Each row below holds a small network's activations on one input, seen along a few directions.
Each table varies a few parts of the input and shows all the possible inputs, shuffled.
A made-up example of a description, with smaller parts first: one of 2 separate values, together with either a single point or one of 9 places around a ring or (one of 4 places along a line, together with one of 8 places around a ring).
Shared parts are said once, and a part with two or three values counts as separate values.
In the rows, zero is written as 128.

Other details of the inputs shift rows strongly along two fixed directions, in all tables alike. That doesn't count.

Table:
x1: [126 131 118 129 131 129 128 133 129 128 127]
x2: [132 125 118 124 127 126 120 132 118 129 126]
x3: [122 127 126 123 126 133 125 124 131 129 134]
x4: [123 127 138 123 130 130 124 116 125 125 126]
x5: [134 144 139 116 122 120 149 127 129 136 143]
x6: [133 122 122 125 130 126 118 126 118 127 130]
x7: [119 132 128 131 121 133 130 133 130 136 125]
x8: [128 122 133 125 124 129 117 119 120 126 134]
x9: [117 131 131 136 125 132 129 126 130 130 132]
x10: [127 130 124 128 135 127 124 119 128 127 135]
x11: [119 127 134 128 129 129 128 127 125 120 122]
x12: [128 130 118 125 132 131 127 127 129 130 129]
x13: [133 124 120 124 128 126 119 128 117 129 128]
x14: [116 133 127 134 121 130 130 133 129 131 126]
x15: [163 106 151 141 115  83 113 130 216 141  92]
x16: [122 127 126 122 125 134 126 127 132 131 131]
x17: [170 100 147 150 130  77 110 132 218 125  98]
x18: [121 133 133 131 124 130 127 119 131 134 134]
x19: [184  67 184 187 180 214 146 188 122 145 167]
x20: [117 127 127 130 127 130 125 125 131 122 134]
x21: [129 127 119 131 127 122 121 136 117 120 128]
x22: [119 129 131 126 127 130 130 132 125 123 117]
x23: [122 134 124 140 131 128 131 131 126 128 130]
x24: [136 136 132 115 122 125 149 123 130 128 145]
x25: [145 129 125 117 122 117 144 121 120 128 138]
x26: [127 129 130 125 137 126 125 115 121 125 125]
x27: [125 124 127 129 120 127 120 136 122 121 128]
x28: [128 130 124 122 135 132 131 128 123 131 116]
x29: [141 141 127 121 128 127 149 116 124 123 128]
x30: [117 129 124 129 124 131 127 134 131 123 130]
x31: [121 128 125 122 124 135 127 131 132 132 129]
x32: [123 131 118 133 132 127 128 135 128 123 129]
x33: [124 124 129 128 122 125 117 125 122 120 131]
x34: [129 122 127 122 120 130 119 132 123 129 128]
x35: [131 127 118 126 126 122 120 134 119 126 125]
x36: [141 125 135 113 117 117 146 123 124 131 142]
x37: [125 135 127 134 132 129 129 119 126 133 134]
x38: [124 129 128 130 138 125 128 124 122 120 122]
x39: [129 124 122 133 130 121 119 132 118 119 130]
x40: [126 135 123 131 129 131 130 128 127 137 127]
x41: [123 128 131 118 127 133 128 124 125 130 120]
x42: [129 129 125 122 135 131 129 124 123 130 118]
x43: [124 124 127 129 121 124 118 130 122 119 131]
x44: [118 127 126 131 126 129 125 129 133 121 133]
x45: [123 129 120 135 134 125 127 131 129 121 133]
x46: [136 135 137 117 124 126 151 120 127 127 133]
x47: [144 141 125 122 128 129 147 122 127 125 142]
x48: [129 121 129 123 122 130 118 125 121 127 132]
x49: [129 122 127 121 120 129 118 128 123 129 129]
x50: [123 127 133 120 128 132 127 121 125 128 122]
x51: [142 150 133 121 126 123 147 126 128 132 139]
x52: [123 134 125 139 131 127 130 127 128 129 130]
x53: [120 132 129 128 122 131 127 124 131 136 131]
x54: [121 130 130 121 126 132 130 130 125 128 117]
x55: [117 131 129 136 123 129 129 128 131 129 129]
x56: [124 129 127 131 138 126 129 129 122 120 121]
x57: [127 131 124 125 134 130 131 131 123 128 115]
x58: [118 128 134 127 129 128 126 122 125 120 123]
x59: [122 128 131 119 127 134 130 128 126 131 118]
x60: [124 126 132 127 129 132 124 120 132 127 137]
x61: [122 136 122 138 128 127 132 134 127 130 125]
x62: [119 129 124 125 123 133 127 133 131 129 128]
x63: [129 124 123 131 130 121 118 127 119 120 130]
x64: [125 131 125 129 135 127 131 133 122 123 117]
x65: [129 127 127 124 136 129 128 122 123 128 121]
x66: [126 134 124 132 129 129 129 125 128 135 129]
x67: [119 133 127 126 120 131 129 130 131 139 125]
x68: [127 131 118 126 131 131 127 131 129 131 127]
x69: [126 135 123 132 128 131 130 131 128 138 124]
x70: [131 123 126 127 131 125 118 120 115 126 132]
x71: [124 136 122 134 128 128 131 133 128 135 123]
x72: [127 124 126 124 119 128 120 134 122 126 127]
Each input here is: one of 2 separate values, together with one of 4 places along a line, together with either a single point or one of 8 places around a ring.
Changing only the place on the line of 4 turns x45 into x39. The same change can be made to x19. Which row results?
> x6
Changing only the place on the line of 4 turns x72 into x54. The same change can be made to x43. Which row results?
> x11
List by row number the other rows that have the place on the line of 4 and the choice among 2 separate values in common with x31.
> x3, x16, x20, x24, x30, x44, x60, x62
List by row number the other rows that have the place on the line of 4 and the choice among 2 separate values in common with x69.
> x23, x37, x40, x51, x52, x61, x66, x71
A walk changes only the place on the ring of 8. It starts at x9 and steps to x55. List the rest of the walk in order.
> x14, x7, x67, x15, x53, x18

Table:
x73: [171 114 152 139 148 132 147 137 142 131 129]
x74: [153 133 129 144 129 100 137 137 180 135 111]
x75: [166 123 134 137 130  96 133 128 170 124 121]
x76: [175 105 157 135 145 128 142 136 139 127 132]
x77: [159 122 149 147 147 139 153 146 153 141 119]
x78: [147  99 164 142 132 145 125 138 154 137 127]
x79: [ 69 169  48  92  86  11  57  75 163  99  51]
x80: [165  95 147 140 127 131 122 146 140 129 140]
x81: [ 68 168  50  76  89  12  64  67 167  98  43]
x82: [154  98 160 136 133 142 124 137 145 135 131]
x83: [141 103 154 148 129 140 119 141 153 135 137]
x84: [ 51 172  95 110 120 178 140 119  41 127 168]
x85: [142 116 148 158 136 142 137 155 160 141 130]
x86: [ 76 152 101 107 124 175 133 117  35 124 176]
x87: [171 106 148 144 140 123 136 138 143 123 141]
x88: [139 107 162 148 132 147 134 144 159 140 121]
x89: [ 94 148 108  94 125 178 141 123  24 123 169]
x90: [ 63 173 100 108 131 185 158 120  38 133 157]
Describe the family of inputs behind these rows.
> one of 2 separate values, together with either a single point or one of 8 places around a ring
Changing only the choice among 2 separate values turns x81 into x79. The same change can be made to x82. Which row results?
> x86
Which other rows does x90 become when the choice among 2 separate values takes its other values? List them by row number.
> x85

Table:
x91: [127 139 119 128 132 126 143 126 117 121 133]
x92: [124 133 129 113 130 132 135 111 117 130 129]
x93: [114 131 128 124 134 139 123 116 118 128 120]
x94: [119 130 113 128 138 132 117 132 111 126 114]
x95: [105 134 128 126 119 135 121 127 121 128 126]
x96: [106 130 127 130 127 141 119 123 125 133 130]
x97: [115 133 118 130 135 132 127 131 117 118 120]
x98: [117 128 116 123 122 133 117 133 114 133 124]
x99: [111 138 127 131 134 132 127 125 119 121 123]
x100: [106 139 124 134 125 130 128 129 125 127 136]
x101: [114 138 122 130 138 132 130 116 123 125 131]
x102: [116 141 126 129 121 128 137 126 123 129 143]
x103: [130 130 117 118 132 127 128 127 107 129 122]
x104: [109 129 120 125 120 135 121 133 120 125 124]
x105: [115 140 126 136 137 130 134 127 121 121 131]
x106: [118 132 111 133 141 132 117 133 114 124 118]
x107: [124 140 125 122 122 132 137 116 126 136 146]
x108: [137 135 126 110 127 127 145 127 112 123 133]
x109: [118 130 130 115 120 137 129 117 121 136 135]
x110: [170 103 159 137 118  66 112 124 223 128  76]
x111: [114 127 124 121 117 134 126 132 117 127 126]
x112: [124 129 116 123 134 130 122 129 109 128 116]
x113: [170 110 153 128 115  62 118 118 217 128  82]
x114: [117 133 132 117 116 132 133 125 119 132 134]
x115: [122 128 125 122 130 133 132 129 111 122 120]
x116: [111 132 132 122 117 135 127 127 119 130 129]
x117: [200  75 193 183 173 190 158 171 146 146 160]
x118: [120 129 125 116 116 131 132 130 116 128 131]
x119: [130 139 111 132 136 126 132 128 113 127 131]
x120: [134 107 118 116 131 112  97 109  93  99 144]
x121: [171 125 123 128 114  49 113 114 209 129  85]
x122: [132 144 129 126 130 127 148 121 118 125 140]
x123: [179  58 199 189 164 200 130 181 155 151 143]
x124: [119 138 107 135 141 127 122 131 116 124 124]
x125: [127 107 119 117 117 114  89 112  95 101 151]
x126: [115 131 120 125 132 133 126 129 114 119 116]
x127: [126 140 124 126 136 130 141 113 121 128 139]
x128: [120 135 126 129 127 136 135 120 126 135 145]
x129: [113 135 129 127 131 134 127 124 116 123 120]
x130: [132 135 118 111 118 128 129 130 114 134 136]
x131: [107 135 123 132 128 136 125 122 127 132 137]
x132: [187  71 186 189 159 185 148 189 151 142 156]
x133: [113 134 109 137 130 132 117 137 121 130 132]
x134: [122 138 111 131 124 127 126 131 119 132 136]
x135: [128 129 126 117 129 130 138 127 111 123 125]
x136: [159 122 134 109  97  58 118 118 207 127  94]
x137: [117 131 129 117 130 135 128 113 116 129 123]
x138: [167 128 129 123 108  45 123 110 215 122  85]
x139: [122 143 128 125 118 127 141 124 122 131 145]
x140: [112 134 125 127 136 137 123 117 121 126 123]
x141: [108 136 115 133 124 130 126 134 124 123 134]
x142: [125 143 127 130 133 126 144 122 119 124 137]
x143: [123 128 118 118 120 131 123 131 113 134 128]
x144: [165 122 127 131 105  59 109 121 210 135  94]
x145: [140 135 119 112 130 126 135 127 109 130 130]
x146: [116 138 115 132 136 128 132 130 118 118 128]
x147: [112 129 112 134 129 136 113 138 119 130 126]
x148: [126 139 133 111 116 131 140 126 120 131 143]
x149: [107 130 118 130 123 135 121 135 122 123 128]
x150: [103 136 125 130 122 133 122 128 124 127 129]
x151: [114 126 132 122 122 142 123 121 121 136 130]
x152: [205  70 198 170 172 191 155 173 148 146 157]
x153: [127 136 129 109 120 134 136 117 123 135 143]
x154: [135 140 133 111 128 129 146 123 116 126 138]
x155: [113 127 114 129 126 137 113 136 117 131 122]
x156: [125 140 120 123 116 127 139 127 120 128 141]
Changing only one part turns x150 into x99. The same change can be made to x147. Which row results?
> x106
Changing only one part turns x132 into x91. The same change can be made to x143. Which row results?
> x103
Describe the family of inputs behind these rows.
> one of 2 separate values, together with either a single point or (one of 4 places along a line, together with one of 8 places around a ring)
Which other rows does x123 become when the place on the ring of 8 takes its other values? List them by row number.
> x96, x107, x109, x128, x131, x151, x153
Which other rows does x111 become when the choice among 2 separate values takes its other values? List them by row number.
> x115
Which other rows does x127 become when the place on the ring of 8 takes its other values? List them by row number.
> x92, x93, x101, x117, x137, x140, x152
